These are the activations of a small neural network, seen along a few directions. Each row is one input.
Each table varies a few parts of the input and shows all the possible inputs, shuffled.
Descriptions start from the smaller parts, as in this example, which fits no table here: one of 8 places around a ring, together with either a single point or (one of 2 separate values, together with one of 4 places along a line) or one of 9 places around a ring.
Shared parts are said once, and a part with two or three values counts as separate values.

Table:
R1: [ 4.45  1.27 -1.94  2.72 -2.12 -1.27 -3.82 -3.22  0.70 -1.95 -0.71  5.81]
R2: [-0.25 -1.14  5.62 -0.08  3.91  4.33  2.88  5.27 -0.41 -2.29  1.03 -4.77]
R3: [ 2.04  1.29 -4.37  0.80 -3.31 -2.15 -2.32 -4.62  0.09  0.35 -2.01  5.40]
R4: [-2.45 -0.24  1.77 -0.32  2.58  3.79  3.98  4.77 -1.22  0.58 -0.23 -5.00]
R5: [ 5.81  0.34 -0.53  2.22 -1.58 -0.96 -3.99 -3.26  1.19 -3.00  0.24  6.49]
R6: [-4.97 -0.32  0.72 -1.89  0.78  2.73  4.00  3.30 -1.21  3.29 -1.01 -6.32]
R7: [-4.94 -2.75  3.85 -3.33  3.33 -1.95  1.90  3.01  0.40  0.76  3.76 -6.18]
R8: [ 1.20 -0.84 -1.88 -1.31 -1.77 -7.43 -4.49 -5.63  2.27  0.08  2.81  4.51]
R9: [-3.95 -0.51  1.21 -1.52  1.80  3.43  3.97  3.62 -1.81  1.36 -0.85 -5.82]
R10: [-1.39 -0.24  4.08  0.47  3.16  3.97  2.83  5.18 -1.05 -1.27  0.18 -5.53]
R11: [ 3.58  1.34 -3.85  1.95 -2.62 -1.72 -2.60 -3.52  0.38 -0.15 -1.26  6.38]
R12: [ 0.87  1.80 -4.70  0.30 -4.17 -2.77 -2.34 -4.91  0.67  2.23 -1.96  5.04]
Q: What is each input in this table made of?
A: one of 2 separate values, together with either a single point or one of 5 places along a line
Q: Changing only the choice among 2 separate values turns R6 into R12. The same change can be made to R2. Which row results?
A: R5

Table:
R13: [ 1.59  0.71  1.46  2.05  0.97  7.92  2.87  3.75 -2.23 -3.14 -2.36 -1.93]
R14: [-7.43 -1.80 -1.74 -3.21  0.36  0.09  2.97  1.40 -1.03  4.98  0.39 -6.39]
R15: [ 3.27  0.59 -6.21  1.08 -1.30 -1.76 -0.12 -2.89 -0.59  1.11 -0.70  7.20]
R16: [ 1.13  2.69 -4.98  2.79 -2.62 -2.75 -2.97 -2.71 -0.65  0.36 -1.14  5.54]
R17: [ 0.93 -1.39  5.28  1.61  3.12  2.52  1.00  4.95  0.05 -1.27  1.57 -2.70]
R18: [-0.01  0.36  1.78  2.14  0.89  4.93  3.07  5.54 -0.95  0.67 -2.02 -3.09]
R19: [ 2.40  1.22 -3.35  0.87 -3.77 -1.60 -2.88 -4.80 -0.73  0.91 -3.27  3.35]
R20: [ 4.27 -1.00 -3.56  0.38  0.22 -4.15 -1.93 -2.72  1.50 -1.60  2.41  6.85]
R21: [ 2.00  0.85 -2.38  2.42 -0.89 -4.97 -4.50 -2.71  1.58 -2.07  1.62  5.36]
R22: [-5.18 -0.21  0.20 -2.52  1.29  0.93  4.66  2.16 -1.12  1.88 -1.92 -4.19]
R23: [ 2.57 -1.21  4.85  1.11  3.68  5.43  0.21  3.41 -1.14 -4.91  0.59 -1.49]
R24: [-2.04  1.93  0.20  0.26  1.53  3.14  3.42  3.25 -0.55  1.44 -1.29 -4.90]
R25: [-5.86 -3.08  1.73 -4.45  1.58 -2.80  1.14  1.69 -0.09  2.61  4.24 -6.28]
R26: [ 3.27 -0.49 -0.53  0.71 -2.45 -3.90 -4.23 -5.03  1.16 -1.72  0.00  3.12]
R27: [-3.76 -1.78  3.72 -3.37  2.85 -1.83  2.68  2.06 -0.25 -0.24  1.82 -3.98]
R28: [ 1.38  2.11 -1.46 -0.60 -5.21  0.36 -2.72 -5.01  1.21  2.04 -2.70  4.23]
R29: [ 2.30  0.07  1.37 -0.80 -3.48 -2.07 -4.18 -5.23  3.25 -0.41  0.35  3.98]
R30: [-0.85  0.43  3.61 -0.47  3.24  0.52  1.50  2.89  0.59 -0.63  2.38 -4.70]
Q: Changing only one part turns R23 into R13. The same change can be made to R27. Which row results?
A: R22
Q: What is each input in this table made of?
A: one of 2 separate values, together with either one of 4 places along a line or one of 5 places along a line
Q: Which other rows does R17 become when the choice among 2 separate values takes its other values? List them by row number.
A: R18
Q: Start at R28 and move only the place on the line of 4, one step at a time. The first step leads to R19. Which rows follow, in order?
A: R16, R15
